A small network was shown many inputs. Here are its activations along a few directions, one row for each input.
In each table, some parts of the input vary, and every possible input appears once, in random order.
Descriptions start from the smaller parts, as in this example, which fits no table here: one of 5 places around a ring, together with either a single point or one of 9 places along a line or (one of 3 separate values, together with one of 4 places along a line).
Shared parts are said once, and a part with two or three values counts as separate values.

A family of inputs:
R1: [  2 -39 -37  28   1 -24  -2 -16  -3 -37 -13  15]
R2: [12 22 34 -2  8 30  8  4 17 -8 12 -7]
R3: [ -5 -45  -2   9   8 -20 -27 -20   5 -39   4  26]
R4: [  5  12 -22 -15 -18  13   7 -15 -19  19   2 -29]
R5: [-18 -53   9  11  -4 -10 -19  34 -33 -18  12  35]
R6: [-25  11  20 -19  12  13   3 -16   8  11  -1  12]
R7: [  8  17  -4   0  14 -19  22 -10 -17  13 -13  -8]
R8: [-12   9  29 -13   9   8   6 -21  -4  16   6   3]
R9: [-17  21 -12   0  -1   8  32 -13  -3  11  -9   6]
R10: [ 13 -32   7  24   5  -1 -25   7  29 -61   9   9]
R11: [  2  10  21 -16  19 -12  -7 -12  17  25   4  11]
R12: [-10 -46 -22  31  -6 -16   6  35 -44 -17  -5  24]
R13: [ -3  19 -25  -8 -25   5  -4  -6   3  28 -10 -24]
R14: [-16  13 -25 -17 -19  15   6 -10  -3  19  -2 -29]
R15: [ 11  14 -23 -15 -19 -10  -1  -7   6  34   3 -29]
R16: [  1  18  -6   7   5   2  31 -21 -18  12  -5  -2]
R17: [-11  17  16  -9  14   2 -13 -11  13  18  -6  18]
R18: [ 22  23  38  -9  16   6   3  14  17 -11   3 -11]
R19: [ 11  18 -11   5  11 -19  20 -11   7  25 -11   0]
R20: [ -4  24  28  -6   8  35   6   8  29 -13   8   0]
R21: [ -1  11  30 -22  15 -13  -1 -12  -7  13   1   4]
R22: [  2 -41  19  22  -9  13 -16  60 -11 -41  17  23]
R23: [28 18 31 -5 18 13 -5 11 38  0  4 -4]
R24: [  8  16 -17 -19 -15 -13   1  -5 -17  21  -1 -37]
R25: [-10 -49 -40  13 -31  -7 -20  46 -43  -8  10  -2]
R26: [ 9 27 25  1  7 23 -7 15 38 -2 -5  3]
R27: [  3 -40 -50  13 -20 -18 -26 -13  -6 -30   2 -15]
R28: [ -6  25 -12  11  -2  -5  20 -11   3  21 -15   8]
Question: Describe the family of inputs behind these rows.
Answer: one of 4 places along a line, together with either one of 2 separate values or one of 5 places around a ring
Question: Changing only the place on the line of 4 turns R22 into R12. The same change can be made to R26. Which row results?
Answer: R28
Question: List by row number the other rows that have the place on the line of 4 in common with R24.
Answer: R4, R13, R14, R15, R25, R27
Question: Change only the choice among 2 separate values in R10. List by row number the other rows that result.
Answer: R22
Question: Change only the place on the line of 4 in R18. List by row number the other rows that result.
Answer: R7, R21, R24

A family of inputs:
R29: [ -1 -13  20   9   3  20  -7  34  -1 -22   3  11]
R30: [  6 -14  15   4   4   0 -14  28  13 -15  10   1]
R31: [-13 -18  22   9  17   5   4  18  -5 -21  -2  25]
R32: [ -2 -10 -20  13  -2  -9   2 -19   0  -1  -9   7]
R33: [ -3   4 -23  -9 -18   6  -4  13 -32  21   3  -8]
R34: [-16   0 -20  -1  -5 -11   6  -6 -34  26   3   7]
R35: [ 17  59  30 -21   1  23   7 -12  25  29   2 -16]
R36: [  6  -7 -22   9 -16   6  -4   0   8  -5  -5 -10]
R37: [  3 -12   1  -2 -14   0 -18  -2  13 -23  13  -8]
R38: [  8   3 -27  -1 -15  -6   5   3 -11   2  -5 -24]
R39: [  2  46  30 -25  22   9  25 -30  25  33  -6  -2]
R40: [ -6   2 -27   8   4 -20  13 -14 -14   5 -10  -9]
R41: [ -1 -18   4  -2   2 -10 -13 -22   4 -20  -2  10]
R42: [  0 -22  18   8  17 -13  -3   8   8  -9   5  16]
Question: Describe the family of inputs behind these rows.
Answer: one of 2 separate values, together with either a single point or one of 6 places along a line
Question: Changing only the choice among 2 separate values turns R37 into R41. The same change can be made to R36. Which row results?
Answer: R32
Question: Change only the choice among 2 separate values in R40. List by row number the other rows that result.
Answer: R38

A family of inputs:
R43: [ -4  40  24 -23  10  20  13 -16  21  26   0  -1]
R44: [ -5 -24  -8  16  -3  -3   2  16 -16 -16   2  14]
R45: [ -1 -28 -10  10  -2  -7 -10  -2  -3 -21   6   2]
R46: [  6  45  -2 -21  -2   6  19 -30   4  38  -8 -21]
R47: [ -6 -21 -10  19  -2   0   0  20 -15 -18  -2  17]
R48: [  7 -10  -9   2 -22  17 -20  40  -4  -8  16 -22]
R49: [ -3 -24  -6   7   1 -12  -5   9 -21  -4   0  10]
R50: [ -5 -22 -13  19  -5  -1  -9   7   4 -29  -1   9]
R51: [-11  45  12 -25   2  14  15 -24   5  30  -2 -15]
R52: [ 20  40  37 -14  20   4  13  -7  29   9  -3  -6]
R53: [ -3 -24  -7  10   3  -6  -2  12 -19 -12   3  10]
R54: [ -5 -21  -5   5   0 -17  -8  11 -20  -2   0  13]
R55: [  6  33  35 -15  17  19   7 -10  26  18   0  -1]
R56: [ -3 -26 -10  16  -8  -3  -7   3   1 -26   1   5]
R57: [ -3 -24  -8   5  -5 -18 -18  -1  -2 -13   3   7]
R58: [ 10  49 -11 -18  -1  -1  27 -26  13  43 -14 -26]
R59: [ -1 -28  -8   6  -3 -13 -16  -2  -4 -15   0   6]
Question: Describe the family of inputs behind these rows.
Answer: either a single point or one of 6 places along a line or (one of 2 separate values, together with one of 5 places along a line)

A family of inputs:
R60: [ 6 19 17 -6  2 11  7 12 15  3  2 -5]
R61: [  0  11  17  -2  13  10   6 -13   9  -8  -4   6]
R62: [  2  17 -14  -4 -10   5  10   4   1  19  -2 -16]
R63: [  6   6 -12 -10  -6  -4  -1  -9   5   8   2 -19]
R64: [ 9 12 16 -9  5  7 -9  1 22 -2  3 -6]
R65: [ -7   8 -10  -1  -4  -7   8 -24   4   4  -5  -4]
R66: [ 1  9 19 -3 18 -2  3 -6  6  4 -5 15]
R67: [-2 14 21 -9  5  8  1  5 -4  4  4  3]
R68: [ -6  11 -10  -9  -8   3   3  -4  -9  23   0  -7]
R69: [ -1   6 -10   0   4  -7   7 -15  -5  20  -7   6]
R70: [ -3 -54  -1  24  -4 -10 -21  29 -15 -45   5  20]
R71: [ -4 -58 -32  26 -14 -13 -14  20 -29 -30   7   8]
Question: Describe the family of inputs behind these rows.
Answer: one of 2 separate values, together with either a single point or one of 5 places around a ring
Question: Changing only the choice among 2 separate values turns R66 into R69. The same change can be made to R70. Which row results?
Answer: R71
Question: Change only the choice among 2 separate values in R64. List by row number the other rows that result.
Answer: R63

A family of inputs:
R72: [-14   5 -16 -17   6  -6  12 -23 -11  31  -5   6]
R73: [-17 -23   6  18  12  -3  11   1 -10 -25   3  26]
R74: [  3 -25  13  18  17 -13  13   9 -15 -20  -9  22]
R75: [ -5  -5  -6 -19  -7  12   0   5 -22  -3  12 -17]
R76: [ -9   3 -15 -12   0  -5   3 -36  -5  27 -11  -2]
R77: [  4 -16  -5   3  -2 -20 -31   6   8 -15   5   5]
R78: [ -3  31  41 -15  16  23   6   1  22   4  12  13]
R79: [ 19  30  47 -14  22  14   6  10  17   9  -1  10]
R80: [-11  19 -19   7 -14   7  11 -13   1   8 -13 -14]
R81: [ 17  26  36 -14  14   6  -2  -9  44  -7   3  -1]
R82: [  0  -9 -12  16 -17  18  -9  13   9  -3   7  -2]
R83: [  1   3 -16  -7   3 -26   7 -32   9  24  -9 -10]
R84: [-15  21 -17  -2 -11   3  21   1  -8  11  -7  -9]
R85: [  1  27  41  -8  10  25  -3 -13  31  -1   5   7]
R86: [ 15  -2   0 -11  -3   3   0  11 -28   3   6 -19]
R87: [ -2  -4  -3  -6 -15  12  -8  -9 -13  -5  10 -23]
R88: [-12 -25   7  25   7   0   2 -12  -2 -28  -4  19]
R89: [  9  25 -17   2  -3  -2  17   7 -16  15 -15  -8]
R90: [  4 -28   1  20  13 -19   3  -9   9 -35  -6  11]
R91: [11 -6 -4 15 -9  4  2 34 -6  8  5 -1]
R92: [  8  19 -25   1 -11  -9  11 -10  11   0 -13 -20]
R93: [ -3  -9 -15   5  -7  18  -2  26  -1   0  10   3]
R94: [-16 -15   0  -4  -3  -4 -20  17  -9  -5  10  19]
R95: [-13 -19   0   0  -9  -1 -29   4   0 -10   2  13]
R96: [  2   5  -6 -13   8 -17  15 -14 -16  37 -14   2]
R97: [ 13 -12 -17  14 -10  -1  -8  16  20  -7   7 -13]
R98: [  0 -14   9   3   0 -15 -19  25 -15   1   2  14]
R99: [ 13  -4  -9  -7  -8  -6  -9  -6  -4 -10   9 -32]
Question: Describe the family of inputs behind these rows.
Answer: one of 4 places along a line, together with either a single point or one of 6 places along a line
Question: Changing only the place on the line of 4 turns R81 into R78. The same change can be made to R99. Which row results?
Answer: R75
Question: Change only the place on the line of 6 in R94. List by row number the other rows that result.
Answer: R72, R73, R75, R84, R93
